Each row below holds a small network's activations on one input, seen along a few directions.
In each table, some parts of the input vary, and every possible input appears once, in random order.
A made-up example of a description, with smaller parts first: one of 8 places around a ring, together with either a single point or (one of 2 separate values, together with one of 4 places along a line) or one of 9 places around a ring.
Shared parts are said once, and a part with two or three values counts as separate values.

Other details of the inputs vary at random and push rows far along three fixed directions, the same in every table; ignore that.
To show where, the next rows are all for the same input, with only those details redrawn:
[ -7 -15  -2  -9 -17  -6  -5   1   3  12  16  10 -12   6]
[-2 -8 19 -7  5  8  6 -3 -8 10 -6  1 -5  3]
[ -8 -14  -1  -9 -16  -7  -4   2   6  11  16   8 -11   4]
[-2 -8 19 -7  5  7  6 -3 -8 10 -6  1 -5  3]
[  8  -4 -12   9 -13  14 -12   8  17  -4   5  -5   2   2]
[ -7 -15  -2  -9 -16  -6  -5   2   4  12  16  10 -12   5]

Rows:
r1: [ 15   9   8  11  11  29  -4   1   4  -4 -15  -8   3  -2]
r2: [-12  -3  -9  -4 -19 -15  -5  -8  -2  12  11   9 -10   5]
r3: [ 11  -5 -17  14  -7   5  -4   6  10 -15   7  -2   2   2]
r4: [-10  -9 -14  -9  -9 -19   3  -3  -7   1  17   0  -4  -3]
r5: [ -1  -2   9  -3  10   2  16  -4 -16   1  -4  13  -7   7]
r6: [  4  -2  12  -2   4  -1  13  -6 -18   1  -5  12  -8   6]
r7: [ 18  12  -5  14  12  15   2  -2 -15 -10 -12 -13  15  -1]
r8: [-10  -3  -9  -1 -10 -21  -2  -3  -8   5  20   7  -3   2]
r9: [  1   7 -18  10 -10  12 -17   0  11  -1   5  -6   2  -4]
r10: [  2  -1  13  -2  14   0  11  -5 -14   0  -1   8  -9   0]
r11: [  0  -1  17  -3  11   4   6  -7  -7   9  -4   5 -12   4]
r12: [ 23   7  -1   5  21  10 -14   5  -1  -8 -28   3  17   1]
r13: [-15 -11  -8  -8 -16  -9  -8  -4  -1  14  13   3  -7   1]
r14: [  1  -5  -4  -7  -9 -20   4   6  -3   2  23   8  -6   2]
r15: [ -1  -9  18  -7   4   8   5  -4 -10  11  -6   3  -6   5]
r16: [-15  18  35 -18  40 -27   5  13  30 -19 -23 -24  23 -34]
r17: [  8   7 -27  10  -4   3  -8   0   3 -11   9  -6   3  -6]
r18: [  2  -2 -20  14 -11   7 -13  -1  11  -4   2 -10   4   2]
r19: [ 18   9  11  14   7  25  -3   5   1  -3 -14  -9  10   3]
r20: [ 17   6  -9   2  21  15  -9   3   0  -9 -32   8  14   3]
r21: [-23   5  17 -20  17 -44  -2  21  45 -20  -3 -24  24 -33]
r22: [  9   8 -26  10 -12   0  -4   1   2 -12   4  -6   7  -3]
r23: [-13  -2  -3  -6 -16 -13 -10  -1  -2  15  17   4  -3   2]
r24: [ -1 -14 -10  -9 -11 -15   5   2  -4   1  20  10 -11   3]
r25: [-1  1 20 -7  0  5  7 -3 -8  9 -9  5 -6  3]
r26: [ 12  12  -4  17   7  16   3  -6 -11 -13 -19  -9  11  -1]
r27: [  4  -2 -24  15  -8   3  -8   0   4 -12   5  -7   7  -1]
r28: [ 14   3 -14  16  -7   2  -6   9   9 -13  11   0   5   3]
r29: [-4 -1 14 -4  8  6 12 -5 -7  9 -7  9 -8  9]
r30: [ 16   5 -19   9 -12   2   0   7   8 -15   6  -1   2   0]
r31: [-15   1 -14 -10  -7 -19   7   0  -2   0  16   2  -1  -3]
r32: [ -3   7 -21   9 -12  13 -12   3  12  -1   1  -4   7   1]
r33: [  4   2  13  -7  16  -2  15  -2 -12  -2   0   1  -6  -5]
r34: [ -8   2  10  -2  10   2   2 -13 -13  12  -6   0  -7   1]
r35: [-21  14  19 -20  13 -46  -1  21  46 -21  -5 -20  23 -34]
r36: [-11  -4  -6  -2 -14 -16  -8  -5  -3  15  17   7  -7   7]
r37: [  2  -1  17  -2   1   2   9  -7 -10   9  -8   8 -10   8]
r38: [  9  -5 -13  13 -10   9  -9   5  18  -6   4  -5   0   4]
r39: [  3  -2  19   0   6   1   6  -4 -11  12  -3   6  -6  10]
r40: [ -9   1   2  -2   9   0  12 -10 -22   3  -6   7  -2   4]
r41: [ -9   5  15  -6   0   2   4  -8 -12  11 -11  -3   0  -2]
r42: [  4   4 -14   8 -12  15  -8   9  18  -4   4   1   2   4]
r43: [  4   6 -24  15  -4   4 -10  -1   5 -12   8  -4   3  -4]
r44: [  5  11  -4  15  10  24   0  -6  -3  -3 -21  -9   9   5]
r45: [  0   2  10  -9  13  -2  21   0 -11  -3  -3   3  -1   0]
Describe the family of inputs behind these rows. -> one of 5 separate values, together with either a single point or (one of 2 separate values, together with one of 4 places along a line)
The inputs of r14 and r33 match in every part but the choice among 5 separate values. If r23 is changed in the same way as r14 into r33, which row does it become? -> r9
The inputs of r37 and r38 match in every part but the choice among 5 separate values. If r25 is changed in the same way as r37 into r38, which row does it become? -> r15
List by row number the other rows that have the choice among 5 separate values in common with r44. -> r5, r20, r29, r31, r32, r40, r42, r45
Which other rows does r34 become when the choice among 5 separate values takes its other values? List them by row number. -> r2, r18, r36, r44
